[166 151  98 177 180] -> Feto
[181 177 151  98 166] -> mide
[157  92  87  92 130] -> bedeg
[136 157 122 171 153] -> geza
[147 136 156 122 142] -> Dima
[109 169 174  99 143] -> kized
[177 136 152 138 126] -> rup
[ 99 109 143 168 174] -> tuzad
back: [ 92 157]
bedeg
perm: [143  99 174 169 109]
kized
perm: [166  98 151 177 181]
mide
back: [122 156 136]
Dima
back: [151 177 181]
mide
perm: [122 136 153 157 171]
geza

[146 155 121  90] = Mol
[139 155 121 155] = vibat
[103 155 121  90] = gurom
[157 163 182 173] = rize
[91 82 68 70] = dofug
[166 178 184 189] = Gizur
which: [139 155 121 155]
vibat
perm: [173 163 182 157]
rize
back: [184 178 166]
Gizur
which: [103 155 121  90]
gurom

[ 96  68  73 131 168]  lusut
[131  96  68  73 167]  zad
[ 73  95  68 131 168]  nived
perm: [168 131  73  68  96]
lusut
perm: [ 68 168  73 131  96]
lusut
perm: [ 68  73  95 131 168]
nived
perm: [168 131  68  95  73]
nived
perm: [ 73 131 168  96  68]
lusut

[ 66  68 164  65] -> vare
[134 126  89 141] -> radop
[ 66  68 154  65] -> Nolez
[ 88  93 188  82] -> pekef
[141 127  89 134] -> Sal
back: [188  93]
pekef
perm: [ 89 126 134 141]
radop
perm: [127  89 134 141]
Sal
back: [164  68]
vare

[131 126 129 126 126 130 130 126 126 126 127 126 126 126 126 129 130 129
 130 130 129 129 129 129 130] -> duv
[131 126 126 126 129 130 130 126 126 126 127 126 129 129 133 127 123 128
 123 128 128 128 128 126 123] -> Zeni
[128 128 128 126  70 177 153 183 183 186 129 126  76 184 127  69 128 128
  71  69 128 127 157  91 175] -> tepo
[184 153  91 128  69 126 157 127 127 128 177  75  71 183  69 183 128 175
 128  70 128 128 126 186 129] -> Sivev
back: [133 129]
Zeni
perm: [127 157  91 175 128 128 128 126  70 177 153 183 183 186 129 126  76 184
 127  69 128 128  71  69 128]
tepo
perm: [129 186 126 128 128  70 128 175 128 183  69 183  71  75 177 128 127 127
 157 126  69 128  91 153 184]
Sivev
which: [131 126 126 126 129 130 130 126 126 126 127 126 129 129 133 127 123 128
 123 128 128 128 128 126 123]
Zeni
perm: [126 128 130 126 127 123 129 126 129 128 129 128 130 126 126 127 123 128
 131 126 126 133 126 123 128]
Zeni
perm: [129 184 153  91 128  69 126 157 127 127 128 177  75  71 183  69 183 128
 175 128  70 128 128 126 186]
Sivev

[119  62 141  69 124  63 134 115 131  56 140 105 164 118 151 106  80  57
 140] : Rokil
[182 114 164 121 109 193 112 170 185 115 181  92 115 176 116 186 188 148
 116] : lek
[139 118 141 134  63 105 151 164  80  56 131 124  57 115  63 106  69 140
 119] : luri
[131 142 141  69 124  63 134 115 131  81 140 105 164 118 151 106  80  57
 140] : rofe
[188 115 192 170  92 116 176 112 164 109 114 121 185 148 186 181 115 182
 116] : Kon
back: [105 140  56 131 115 134  63 124  69]
Rokil
back: [112 193]
lek
perm: [118  56 151  62 131  69  63 106  80 134  57 124 105 140 119 141 115 140
 164]
Rokil
back: [ 81 131]
rofe
perm: [170 181 115 116 109 114 193 164 182 176 121 116 148 185 115 112 186  92
 188]
lek
perm: [121 185 148 186 181 115 182 116 188 115 192 170  92 116 176 112 164 109
 114]
Kon

[154 157 161 165 166 168 169 170 169 169 169 168 165 164 161 158 155 151
 146 142 138 133 129 124 120 114 110 107 102  99  96  93] = Sanem
[ 91  92  96 100 103 108 111 115 120 125 129 134 138 143 148 151 156 158
 162 165 167 169 171 171 173 172 173 170 169 168 166 163] = fut
[164 148 122  99  90 100 124 149 165 162 142 115  96  91 104 130 154 166
 159 136 110  92  93 110 135 158 165 154 131 105  91  94] = rizu
[132 109  98 105 126 148 159 150 127 106  98 107 130 151 159 148 124 103
  98 109 133 154 158 144 121 102  99 114 138 155 156 141] = dal
[188 200 201 193 176 153 128 103  79  63  55  57  68  86 110 137 164 183
 197 202 197 183 160 135 110  85  67  56  55  64  81 103] = Muza
[163 181 186 178 157 132 103  82  70  73  88 113 140 165 182 187 177 155
 128 101  80  70  74  90 115 143 168 183 186 174 153 127] = kizi
[108  96  87  81  78  80  85  93 105 118 132 147 157 167 174 178 178 173
 165 155 142 127 114 101  91  83  79  79  82  89 100 112] = mazon
[131 156 165 151 124 100  92 106 133 157 165 150 122  97  92 108 136 160
 164 147 119  97  92 110 137 160 164 146 117  95  94 112] = mamup
[ 96  97 100 107 118 128 140 149 156 161 158 153 144 133 122 112 101  97
  97  99 106 116 127 140 149 157 160 159 155 146 135 124] = tesek
back: [146 164 160 137]
mamup
back: [119 147 164 160 136 108  92  97]
mamup

[100 134  96 132 154] -> Riso
[103 172  93 121 121] -> deg
[171  93 121 121 103] -> Bib
[171  93 121 121  94] -> vofal
[171  93 121 121 139] -> bisav
which: [171  93 121 121 103]
Bib
perm: [ 93 103 121 121 171]
Bib
perm: [121 121  94  93 171]
vofal
perm: [132 154 100 134  96]
Riso

[127 121 132 127 119 120 118 127 132 120 134 139 134 125 128 136 131 126
 133 122 127 127 134 122 113 121 136 133 134 126 126 128 132 122 125 125
 128 123 132 121 136 128 134 117 130 118 128 134 122 117 127 125 124 118
 132 116 134 135 133 130 143 123 121]  vur
[103 141 141 132 120 134 124 145 138 129 124 134 127 117 129 136 142 119
 115 135 126 127 133 132 128 124 129 128 149 130 131 126 124 135 128 117
 117 129 132 150 133 144 134 120 123 122 140 126 114 125 132 135 123 134
 127 127 122 113 131 125 137 135 128]  fozeg
[117 132 131 124 126 128 115 129 122 141 101 126 138 141 134 122 129 117
 123 141 114 125 138 119 126 132 131 143 135 142 138 114 127 127 118 122
 134 129 121 130 125 132 137 140 131 123 131 125 141 112 129 124 129 130
 117 135 128 136 117 140 136 120 144]  reb
[124 137  84 132 125 150 148 121 116 124 135 120 144 135 130 123 100 131
 145 132 140 125 115 120 127 162 130 155 103 145 132 132  95 113 141 141
 135 126 125 109 124  99 137 107 149 132 113 122 139 127 132 141 114 151
 130 136 130 141  90 108 111 104 130]  zegut
[126 126 132 134 126 128 128 133 136 123 143 125 121 118 119 134 132 130
 125 117 134 134 121 131 128 121 127 113 136 125 118 139 128 121 127 127
 118 129 136 134 130 132 116 122 122 124 132 132 120 135 125 134 128 122
 133 123 127 117 134 127 127 133 122]  tev
[143  88 107 139 141 133 150 127 139 109 187 109 119 101  85 132 104 146
 136  75 161 147  93 123 118 102 118  77 129 107  86 168 117 102 123 126
 109 127 145 119 130 125  83 136 116  95 116 141 133 156 125 162 148  86
 154 108 141 121 138 122 105 129  95]  toki
[131 124 120 125 133 126 129 123 124 131 128 127 134 133 129 125 123 131
 134 127 127 129 128 126 129 129 129 131 123 129 128 129 130 126 128 131
 135 129 126 118 127 119 129 132 129 129 124 124 135 129 128 126 128 127
 127 129 133 136 127 130 123 122 130]  buke
[126 126 132 134 126 128 120 133 136 123 143 125 121 118 119 134 132 130
 125 117 134 134 121 131 128 121 127 113 136 125 118 139 128 121 127 127
 118 129 136 134 130 132 116 122 122 124 132 132 120 135 125 134 128 122
 133 123 127 117 134 127 127 133 122]  Zaz
perm: [133 119 127 123 127 122 129 136 118 122 116 136 132 125 133 128 118 134
 113 117 120 125 132 122 132 121 128 127 143 121 130 134 121 126 118 136
 134 125 132 117 120 128 126 134 123 127 131 135 126 127 132 122 128 134
 139 133 134 134 127 125 121 130 124]
Zaz
back: [123 136 133 128 128 126]
tev

[ 79 127 135 132] -> Faz
[ 79 136 127 132] -> Seb
[132  79 127 137] -> kenok
perm: [132  79 136 127]
Seb
perm: [136 127 132  79]
Seb

[157 162  89 148 163] -> gogo
[162  89 157 140 128] -> lobi
[173  73 167 138 119] -> fafid
back: [157  89 162]
lobi
back: [167  73 173]
fafid
back: [138 167  73]
fafid

[176  95 155 136  88 102 100 146 186  87  86 108 106  78] -> deti
[110 184 144 162 170 183 136  92  66  74 155 153 180 132] -> por
[101  99 171 185 103  63 192 116 168 196  75 141 146  73] -> fifal
[ 84 137 127 104  76 112 178 104  79  81 191 142  96 149] -> Gar
[ 80 114 147  66 157 165 178 110 167 154 189  88 145 135] -> laz
[187 176 108 136 100 155  88  86  87 102 106  95  78 146] -> Korif
[ 70 120 103 180 132 184  64 175 114 166 131 176 164 125] -> fod
[170  74 113 110 131 131 132 141  96 141  62 175 137 116] -> lem
back: [146 141  75 196 168 116 192]
fifal
perm: [ 78  86  87  88  95 100 102 106 108 136 146 155 176 187]
Korif

[ 76 130 120  76 129 179 129 129 128 129 178 129 179 129 128 128 129 129
  76  83 129 130 132 129 134  84 178  78] = dusa
[129 129  78 129 120 129 129 179 129  76 129 130 129 179 129  84 179 178
  83 129  76 134 128 129 130 128 132  76] = nupa
[129 129 128 128 129 130  76 129 178  83 129 129  84 179  76  76 179 120
 179 132 129 129 128 129 134 130 129  78] = muzu
[125 126 175 126 137 125 125  79 126 178 126 128 126  80 126 170  79  80
 170 125 178 121 126 125 128 126 126 178] = Katu
[127 129 127 130 128 126 129 130 125 129 125 131 125 127 125 128 127 127
 130 125 129 125 125 125 131 125 131 129] = Losi
[129 129 179  78 128  76 134 129 132 130 129 129  76 179 130 178 129 129
  84 129 129 128 129  76 128 120  83 179] = Dopa
perm: [ 76 132 128 130 129 128 134  76 129  83 178 179  84 129 179 129 130 129
  76 129 179 129 129 120 129  78 129 129]
nupa
back: [120 179  76  76 179  84 129 129]
muzu
perm: [126 178 125 126 175 126 137 125 125  79 126 178 126 128 126  80 126 170
  79  80 170 125 178 121 126 125 128 126]
Katu
back: [ 84 129 179 129 130 129  76 129 179 129 129]
nupa
perm: [125 125 125 125 125 125 125 125 125 126 127 127 127 127 127 128 128 129
 129 129 129 129 130 130 130 131 131 131]
Losi
perm: [ 76  76  76  78  83  84 120 128 128 129 129 129 129 129 129 129 129 129
 129 129 130 130 132 134 178 179 179 179]
nupa
back: [126 175 126]
Katu

[116 148 162 165]  bas
[116 163 200 188]  gilu
[162 148 165 117]  mak
back: [162 148 116]
bas
back: [188 200]
gilu
perm: [148 162 117 165]
mak
perm: [165 116 148 162]
bas
back: [117 165 148]
mak
perm: [165 162 148 116]
bas
perm: [200 188 116 163]
gilu

[178 103 154 151 148 166 131 122 153 132 145 135 122 115] : mogem
[132 122 131 166 154 145 153 135 151 148 122 103 179 115] : fafu
[163 152  78 101 140 133  97 106 181 141 145 122 173 144] : kevo
[115 148 167 103 131 135 151 145 122 154 132 178 153 122] : bogep
[ 90 141 146 108 135  85 160 101  92 124 134 104 145 150] : voz
[142 187 134 121 149 148 157 112 141 120 135 126 114 102] : Paf
[141 116 110 159 103  88  60 148 126 129  94 161 130 125] : Lupud
back: [114 126 135 120 141 112 157]
Paf
perm: [148 145 154 115 103 179 131 122 151 153 166 135 122 132]
fafu
back: [181 106  97 133]
kevo
perm: [103 115 122 122 131 132 135 145 148 151 153 154 166 178]
mogem
back: [148  60  88 103 159 110 116]
Lupud
perm: [103 115 122 122 131 132 135 145 148 151 153 154 166 179]
fafu
perm: [115 178 103 154 151 148 166 131 122 153 132 145 135 122]
mogem

[126 136 133 123 119 124 137 119 132 124 129 125 124 123 129 118 129 130
 117 133 132 124 137 132 127 119 131 130 115 127 118 137 118 125] -> Geg
[119 129 124 131 125 118 124 126 133 130 123 133 118 132 124 115 119 124
 127 137 127 123 118 138 137 132 132 129 125 117 119 130 129 136] -> zezek
[126 137 137 124 132 131 125 130 124 115 129 130 129 133 124 127 122 127
 119 125 118 117 129 119 132 132 118 118 138 136 123 133 124 119] -> falaf
perm: [119 138 127 131 119 118 127 129 126 137 132 132 129 119 124 124 124 118
 136 115 137 130 123 125 125 129 132 118 130 133 133 124 123 117]
zezek
perm: [136 129 130 119 117 125 129 132 132 137 138 118 123 127 137 127 124 119
 115 124 132 118 133 123 130 133 126 124 118 125 131 124 129 119]
zezek
perm: [115 117 118 118 118 119 119 119 123 123 124 124 124 124 125 125 126 127
 127 129 129 129 130 130 131 132 132 132 133 133 136 137 137 138]
zezek
perm: [132 124 115 119 124 127 137 127 123 118 138 137 132 132 129 125 117 119
 130 129 136 119 129 124 131 125 118 124 126 133 130 123 133 118]
zezek

[151  95 177 157 190 130 143 128] = suduz
[136 152 177 190 157 131  95 148] = Magev
[151 177 143 131 157  95 190 128] = kufop
back: [131 157 190 177 152]
Magev
perm: [148  95 131 157 190 177 152 136]
Magev
back: [190  95 157 131]
kufop
back: [ 95 151]
suduz
back: [190  95 157 131 143 177 151]
kufop
perm: [ 95 128 131 143 151 157 177 190]
kufop

[127 137 127 140 144] : gav
[127 136 137 126 142] : kobog
[127 127 140 137 130] : Bulun
[127 142 137 126 135] : geped
back: [126 137 136]
kobog
back: [137 140 127 127]
Bulun
back: [137 140 127]
Bulun
perm: [126 127 135 137 142]
geped

[142 124 126 119 123]  Zelin
[142 124 126 120 123]  taki
[126 142 123 119 123]  nuru
perm: [119 123 123 126 142]
nuru
back: [123 142 126]
nuru
perm: [123 119 126 124 142]
Zelin
perm: [119 123 124 126 142]
Zelin
back: [123 120]
taki

[162 122 165 125 104  92  93 112 103 156 102 109 116] = dese
[104 125 162 156  92 109  93 122 112 103 165 116 101] = mitad
[111 108 130 133 110 103 128 116 130 136 136 108 147] = Tomig
[ 99 123 100 141 157 153 125 115 136 127 146 123 126] = bevom
[109 139  96 123 110 139 127 142 133 113 173 150 127] = baguk
[100 136 115 126 126  99 123 146 141 127 153 157 123] = lef
[ 92 154 159 102 139 120 130 191  98 106 108 148 118] = riv
[109 156 162  92 103 112  93 103 102 165 125 122 116] = zod
[191 130 148 108 118 138 102 106  92 159 154  98 120] = Gavis
back: [112  93  92 104 125 165 122 162]
dese
perm: [ 93 156 122 165 125 109 104 112 162 103 116 102  92]
dese
perm: [162 156 112 125  92 116 104 102 122 109 103  93 165]
dese
perm: [ 99 100 115 123 123 125 126 127 136 141 146 153 157]
bevom
back: [109  92 156]
mitad
back: [148 108 106  98 191 130 120 139]
riv
perm: [102 130  98 154 138 106  92 108 191 159 118 120 148]
Gavis

[166 148 155 121 125 109 109] = Risa
[166  88 155 149 163 122 158] = Zib
[198 127 155 121 125 109 109] = Sobev
[118 120 121 115  92 105 101] = Tepa
[125 149 133 147 198 130 134] = mase
[140 112 124 118  97 185 100] = til
[166  88 155 121 125 112 111] = nemuk
perm: [115 121  92 118 105 120 101]
Tepa
perm: [101 121 105 120 115  92 118]
Tepa
which: [198 127 155 121 125 109 109]
Sobev
back: [130 198]
mase

[ 97  93  75 167  83  92 182 101  86 100 100 185  73 182 181 175  93  74
  91 184 175  84 184 179  88 183 184 176 169  84] : nebe
[166 153  76 104 167 158  86 171  71 171 168  82  73  68  68 153 166  74
 169  84 152 167  69  68 163  85  84 153 150  77] : Fad
[176 167 186 105 180 170  85  89 182  85 172  85 188 178 177  81 176 189
 179  86  82 180 178 178 176  84  84  80  82 183] : Fiti
[162 160 188 120 171 165 109  87 185  84 162 109 187 189 186  81 165 189
 167 108  83 170 188 186 165 109 108  80  84 187] : Litef
[174 163 102 112 173 167 102  98  85  93 173 101  95 188 188 172 170 101
 170 101 172 174 190 186 171 102 101 172 171 112] : bopum
[ 99 114  85 148 115 114 168  99  86  95 101 169  80 186 186 178  97  83
  97 168 176 112 187 187 109 166 168 178 176  93] : Zazo
[ 84  87  88 154  80  87 167 114  99 111  87 169  85 146 134 165  85  87
  84 169 164  80 143 132  84 168 170 165 162  94] : nekim
[ 77  96 180 151  81  95 167 157 182 158  78 167 181  71  78  74  79 179
  80 167  75  82  76  80  83 165 166  72  76 169] : Moku
[164 150  68  97 157 149  80 174  68 173 162  80  67  70  68 177 162  68
 162  80 176 159  68  68 156  80  80 178 176  77] : tubu
[173 156  92  98 170 160  83 155  95 159 172  82  89  93  98 139 172  91
 171  80 140 169  95 100 167  81  80 138 139 100] : duvug
[ 77  97 180 148  78  95 169 161 181 161  75 169 184  73  71  73  79 183
  77 169  75  75  72  70  81 167 169  72  74 175] : kol
back: [ 84 132 143  80 164 169]
nekim
back: [190 174 172 101 170 101 170 172 188 188  95 101]
bopum

